These are the activations of a small network on made-up records, seen along a few directions, one row for each record.
After each row come some of the record's fields: LILOV, ZUT, SADIF, KAL, SIDUR, MOK.
Not every record has every field; a missing one is written missing.
Other fields move the rows too, some of them a lot.
In the rows, 500 means zero.
Random noise pushes rows far along 4 fixed directions. That doesn't count. These rows show it; they differ only by the noise:
[532 502 398 384 407 267 635 450 573 627 499 168 296 643 515 481 462]
[470 695 625 648 533 666 392 683 267 563 636 743 688 493 242 349 476]
[376 468 623 350 539 613 573 626 497 369 461 598 368 639 529 440 531]
[481 509 446 682 447 448 573 662 465 613 514 400 444 564 403 434 603]
[264 440 605 182 623 618 647 466 555 279 495 728 393 549 678 456 479]
[284 369 639 462 579 719 618 749 521 280 404 721 355 619 581 446 670]

[517 457 686 145 612 514 541 376 557 276 429 569 486 523 646 546 390] | LILOV: buvif / ZUT: lupo / SADIF: giv / KAL: missing / SIDUR: missing / MOK: missing
[446 612 369 395 429 241 585 376 486 586 638 314 521 476 485 410 354] | LILOV: vuner / ZUT: kef / SADIF: las / KAL: missing / SIDUR: missing / MOK: missing
[545 397 493 703 316 502 382 596 361 752 326 485 392 664 263 663 716] | LILOV: vuner / ZUT: lupo / SADIF: tabaz / KAL: missing / SIDUR: missing / MOK: missing
[492 639 510 305 570 546 471 411 573 467 607 464 466 419 528 426 339] | LILOV: vuner / ZUT: kef / SADIF: geku / KAL: sakon / SIDUR: big / MOK: viz
[635 626 379 652 498 420 471 449 551 645 538 319 487 388 336 568 473] | LILOV: buvif / ZUT: lupo / SADIF: tabaz / KAL: missing / SIDUR: missing / MOK: missing
[642 560 487 315 633 484 398 239 645 539 495 373 535 415 535 619 268] | LILOV: buvif / ZUT: lupo / SADIF: tabaz / KAL: missing / SIDUR: missing / MOK: missing
[549 299 457 581 424 311 588 421 513 558 443 336 493 523 563 588 527] | LILOV: vuner / ZUT: lupo / SADIF: tabaz / KAL: missing / SIDUR: missing / MOK: missing
[395 514 482 330 539 580 489 528 489 434 466 568 412 533 488 444 491] | LILOV: buvif / ZUT: kef / SADIF: geku / KAL: nizus / SIDUR: big / MOK: viz
[700 500 658 656 408 397 372 494 507 518 486 310 604 622 441 504 462] | LILOV: vuner / ZUT: kef / SADIF: las / KAL: missing / SIDUR: missing / MOK: missing
[422 545 543 451 567 599 491 519 446 371 565 671 566 362 537 379 434] | LILOV: vuner / ZUT: lupo / SADIF: geku / KAL: sakon / SIDUR: big / MOK: viz
[446 472 555 677 392 541 372 537 309 632 452 653 630 548 362 549 552] | LILOV: vuner / ZUT: lupo / SADIF: tabaz / KAL: missing / SIDUR: missing / MOK: missing
[464 499 575 481 599 542 470 340 415 494 647 742 725 382 545 524 448] | LILOV: vuner / ZUT: lupo / SADIF: giv / KAL: missing / SIDUR: missing / MOK: missing
[439 449 423 656 471 337 614 528 548 560 546 390 523 502 547 489 607] | LILOV: vuner / ZUT: kef / SADIF: giv / KAL: missing / SIDUR: missing / MOK: missing
[492 450 499 577 410 475 492 636 535 462 464 441 461 580 465 417 619] | LILOV: vuner / ZUT: kef / SADIF: geku / KAL: sakon / SIDUR: big / MOK: viz
[584 507 720 294 555 519 406 444 431 402 549 544 658 525 482 425 295] | LILOV: vuner / ZUT: kef / SADIF: giv / KAL: missing / SIDUR: missing / MOK: missing
[586 544 331 560 501 452 481 539 510 668 484 364 400 468 453 573 576] | LILOV: buvif / ZUT: lupo / SADIF: giv / KAL: missing / SIDUR: missing / MOK: missing
[499 451 369 646 595 410 585 268 565 648 635 475 672 242 602 591 461] | LILOV: vuner / ZUT: lupo / SADIF: tabaz / KAL: missing / SIDUR: missing / MOK: missing
[389 496 390 704 526 592 567 556 472 587 539 710 588 366 416 565 662] | LILOV: buvif / ZUT: kef / SADIF: tabaz / KAL: missing / SIDUR: missing / MOK: missing
[496 502 364 576 340 348 609 623 527 495 452 248 322 654 499 457 635] | LILOV: buvif / ZUT: lupo / SADIF: las / KAL: missing / SIDUR: missing / MOK: missing
[410 419 547 578 374 572 557 704 391 506 384 597 355 666 385 459 651] | LILOV: vuner / ZUT: lupo / SADIF: geku / KAL: sakon / SIDUR: big / MOK: viz
[558 511 534 598 466 405 505 609 457 495 445 388 452 632 443 494 489] | LILOV: buvif / ZUT: lupo / SADIF: las / KAL: missing / SIDUR: missing / MOK: missing
[513 564 518 620 503 636 463 664 429 535 525 613 461 507 391 549 626] | LILOV: buvif / ZUT: lupo / SADIF: giv / KAL: missing / SIDUR: missing / MOK: missing
[345 357 396 513 533 396 777 529 654 323 395 400 341 504 796 488 634] | LILOV: buvif / ZUT: lupo / SADIF: las / KAL: missing / SIDUR: missing / MOK: missing
[559 453 541 443 468 558 433 519 552 478 461 371 247 632 447 539 504] | LILOV: vuner / ZUT: lupo / SADIF: geku / KAL: sakon / SIDUR: big / MOK: viz
[422 472 675 427 490 578 386 452 422 403 502 782 697 497 510 481 484] | LILOV: vuner / ZUT: kef / SADIF: las / KAL: missing / SIDUR: missing / MOK: missing
[551 558 537 347 536 465 460 344 452 511 671 557 591 449 519 461 347] | LILOV: vuner / ZUT: lupo / SADIF: giv / KAL: missing / SIDUR: missing / MOK: missing
[335 398 589 728 602 667 537 498 436 387 551 800 735 381 615 496 594] | LILOV: vuner / ZUT: lupo / SADIF: tabaz / KAL: missing / SIDUR: missing / MOK: missing
[532 694 383 623 503 631 376 551 459 630 569 513 461 402 339 515 479] | LILOV: buvif / ZUT: lupo / SADIF: geku / KAL: sakon / SIDUR: big / MOK: nezo
[335 495 559 426 582 611 598 493 473 317 539 828 575 395 596 375 498] | LILOV: buvif / ZUT: lupo / SADIF: geku / KAL: sakon / SIDUR: big / MOK: viz
[445 370 606 345 491 523 445 467 528 387 437 581 477 593 649 560 486] | LILOV: vuner / ZUT: lupo / SADIF: las / KAL: missing / SIDUR: missing / MOK: missing
[406 330 690 524 625 735 484 579 528 300 383 646 519 529 631 543 546] | LILOV: vuner / ZUT: lupo / SADIF: tabaz / KAL: missing / SIDUR: missing / MOK: missing
[309 544 313 675 536 467 668 528 443 506 606 568 664 342 518 350 618] | LILOV: vuner / ZUT: kef / SADIF: geku / KAL: nizus / SIDUR: lalog / MOK: viz
[564 542 320 433 440 429 547 450 536 657 462 299 383 546 478 602 463] | LILOV: buvif / ZUT: lupo / SADIF: tabaz / KAL: missing / SIDUR: missing / MOK: missing
[471 414 433 493 496 421 574 517 590 491 489 392 452 517 460 527 537] | LILOV: vuner / ZUT: kef / SADIF: tabaz / KAL: missing / SIDUR: missing / MOK: missing
[494 375 424 560 601 550 511 512 605 438 488 553 503 482 581 488 580] | LILOV: vuner / ZUT: kef / SADIF: geku / KAL: nizus / SIDUR: big / MOK: viz
[513 485 613 253 548 522 408 396 494 504 435 576 537 560 452 547 425] | LILOV: vuner / ZUT: kef / SADIF: giv / KAL: missing / SIDUR: missing / MOK: missing
[659 691 443 553 350 423 341 614 412 665 545 303 483 527 303 465 496] | LILOV: buvif / ZUT: lupo / SADIF: giv / KAL: missing / SIDUR: missing / MOK: missing
[462 543 439 548 469 508 568 485 448 576 519 564 594 473 504 532 560] | LILOV: buvif / ZUT: lupo / SADIF: tabaz / KAL: missing / SIDUR: missing / MOK: missing
[508 562 470 499 437 365 451 295 380 732 544 610 606 424 434 525 467] | LILOV: vuner / ZUT: lupo / SADIF: giv / KAL: missing / SIDUR: missing / MOK: missing
[416 485 556 528 530 581 474 426 549 484 513 679 641 429 528 476 508] | LILOV: vuner / ZUT: kef / SADIF: geku / KAL: sakon / SIDUR: big / MOK: nezo
[579 411 512 576 517 541 422 514 516 504 410 537 474 476 519 573 485] | LILOV: buvif / ZUT: lupo / SADIF: geku / KAL: sakon / SIDUR: big / MOK: viz
[456 420 325 553 390 280 684 521 579 531 504 221 338 521 610 429 564] | LILOV: vuner / ZUT: lupo / SADIF: geku / KAL: sakon / SIDUR: big / MOK: viz

Here are new rows. What are their fields?
[599 610 565 368 394 565 339 618 425 540 431 437 305 724 370 560 459] | LILOV: buvif / ZUT: lupo / SADIF: las / KAL: missing / SIDUR: missing / MOK: missing
[702 589 587 463 530 489 374 463 412 552 567 476 590 439 361 509 382] | LILOV: buvif / ZUT: lupo / SADIF: giv / KAL: missing / SIDUR: missing / MOK: missing
[428 363 630 387 632 580 505 361 640 323 471 674 531 431 712 481 477] | LILOV: vuner / ZUT: kef / SADIF: geku / KAL: sakon / SIDUR: big / MOK: viz
[615 559 594 384 662 565 438 465 627 356 513 450 428 455 526 509 450] | LILOV: buvif / ZUT: lupo / SADIF: giv / KAL: missing / SIDUR: missing / MOK: missing
[468 399 486 614 509 561 469 528 633 455 432 463 490 438 528 569 583] | LILOV: vuner / ZUT: kef / SADIF: tabaz / KAL: missing / SIDUR: missing / MOK: missing
[600 499 612 373 471 567 419 462 450 490 475 561 567 518 454 585 428] | LILOV: buvif / ZUT: lupo / SADIF: tabaz / KAL: missing / SIDUR: missing / MOK: missing
[590 560 573 601 622 599 334 525 547 444 541 544 525 403 476 544 507] | LILOV: buvif / ZUT: lupo / SADIF: giv / KAL: missing / SIDUR: missing / MOK: missing
[486 539 464 830 385 343 480 522 401 630 565 520 804 455 391 425 559] | LILOV: vuner / ZUT: kef / SADIF: las / KAL: missing / SIDUR: missing / MOK: missing
[417 556 412 561 495 589 477 634 480 516 542 585 513 429 425 525 557] | LILOV: buvif / ZUT: lupo / SADIF: tabaz / KAL: missing / SIDUR: missing / MOK: missing
[549 571 564 323 324 425 513 545 415 557 446 366 345 707 409 412 435] | LILOV: vuner / ZUT: lupo / SADIF: geku / KAL: sakon / SIDUR: big / MOK: viz
[405 302 396 535 520 366 590 295 540 573 460 584 511 416 656 677 634] | LILOV: vuner / ZUT: lupo / SADIF: giv / KAL: missing / SIDUR: missing / MOK: missing
[544 578 487 480 410 351 528 470 457 615 577 378 649 508 354 433 417] | LILOV: vuner / ZUT: kef / SADIF: tabaz / KAL: missing / SIDUR: missing / MOK: missing
[411 349 507 658 572 639 492 482 525 512 471 675 484 406 543 632 607] | LILOV: vuner / ZUT: lupo / SADIF: tabaz / KAL: missing / SIDUR: missing / MOK: missing
[551 451 603 231 422 357 584 362 584 300 442 320 451 611 714 465 349] | LILOV: buvif / ZUT: lupo / SADIF: las / KAL: missing / SIDUR: missing / MOK: missing
[528 393 507 449 491 423 499 527 629 384 380 393 372 615 647 574 564] | LILOV: buvif / ZUT: lupo / SADIF: las / KAL: missing / SIDUR: missing / MOK: missing
[511 379 449 702 437 528 503 706 491 622 401 431 370 611 402 523 630] | LILOV: vuner / ZUT: kef / SADIF: geku / KAL: sakon / SIDUR: big / MOK: viz
[681 693 672 645 513 540 312 562 364 551 651 430 678 474 322 391 296] | LILOV: vuner / ZUT: lupo / SADIF: las / KAL: missing / SIDUR: missing / MOK: missing
[725 687 399 552 512 352 490 412 560 698 592 187 448 425 458 528 400] | LILOV: buvif / ZUT: lupo / SADIF: giv / KAL: missing / SIDUR: missing / MOK: missing
[511 492 471 527 455 536 453 644 492 625 421 415 336 617 407 500 556] | LILOV: vuner / ZUT: kef / SADIF: geku / KAL: sakon / SIDUR: big / MOK: viz
[399 626 488 526 578 696 510 517 483 422 573 718 507 418 532 460 483] | LILOV: buvif / ZUT: lupo / SADIF: geku / KAL: sakon / SIDUR: big / MOK: nezo
[626 584 705 355 523 522 424 539 432 429 572 487 652 531 423 376 327] | LILOV: vuner / ZUT: kef / SADIF: giv / KAL: missing / SIDUR: missing / MOK: missing
